Each row below is a small network's average activation on inputs in which a field has the value named, seen along a few directions.
Values that are neighbours, or in one group, have similar rows; names and order tell nothing.
(in the rows, 500 means zero)
Strong random noise was added to every row along 2 fixed directions; ignore it. To show where, here is one row again and again, with new noise each time:
[568 332 425 830 365 470 749 627 217 161 556 279]
[734 514 616 331 510 564 535 297 450 411 413 678]
[700 665 662 107 684 553 403 131 661 525 368 946]
[720 342 529 646 327 550 700 521 213 252 487 351]


Field Badiz:
t13: [567 542 410 708 435 410 627 524 355 388 316 238]
t5: [387 577 422 549 450 473 520 415 355 742 540 468]
t8: [633 237 565 313 257 716 413 566 394 559 479  60]
t7: [645 643 594 620 550 618 605 437 519 694 205 549]
t10: [334 341 504 453 575 652 408 657 610 461 611 351]
t1: [479 430 501 260 284 552 554 710 562 466 593 479]
t3: [895 402 672 388 351 527 349 417 347 584 360 621]
t4: [668 557 354 478 556 371 432 356 592 405 485 627]
t2: [588 691 670 206 488 751 176 445 499 840 398 570]
t6: [751 239 631 112 250 531 560 609 338 512 589 485]
t11: [412 573 435 758 495 470 722 531 393 716 514 351]
t9: [316 483 610 551 503 698 490 564 594 505 647 179]
t12: [472 348 527 710 340 291 449 578 435 499 587 653]
The values of Badiz form a line.
A walk along Badiz starts at t12 and steps to its neighbour t3. Put t13, t8, t1, t9 in the order it reaches them.
Answer: t13, t9, t8, t1
Which values are neighbours of t11? Give them in the order they are listed.
Answer: t5, t7
What is the length, in steps, of the shortest route from t2 to t4?
Answer: 5

Field Mazul:
d11: [466 418 485  84 614 532 290 362 686 531 422 888]
d13: [532 188 512 715 192 824 600 748 142 326 674  27]
d5: [840 684 497 564 570 387 473 225 507 582 214 557]
d4: [138 581 335 416 595 487 354 520 688 600 809 497]
d2: [936 379 769 579 155 608 606 519  75 583 365 386]
d9: [398 833 330 753 693 247 404 297 673 578 373 856]
d7: [176 595 367 421 850 389 352 557 935 373 633 653]
d6: [472 619 596 120 578 540 356 378 783 404 472 679]
d10: [562 492 784  83 436 809 406 472 506 807 489 379]
d1: [753 182 449 765 158 367 761 690  50 254 505 308]
d8: [295 725 176 979 695 256 726 433 493 252 390 430]
d3: [304 484 664 231 681 731 528 588 741 816 563 447]
d12: [640 337 552 748 295 331 624 684 240 415 579 425]
The values of Mazul form a line.
A walk along Mazul starts at d3 and steps to its neighbour d10. Put d11, d13, d9, d1 in the order it reaches them.
Answer: d13, d11, d1, d9
What is the length, in steps, of the shortest route from d5 to d4?
Answer: 9
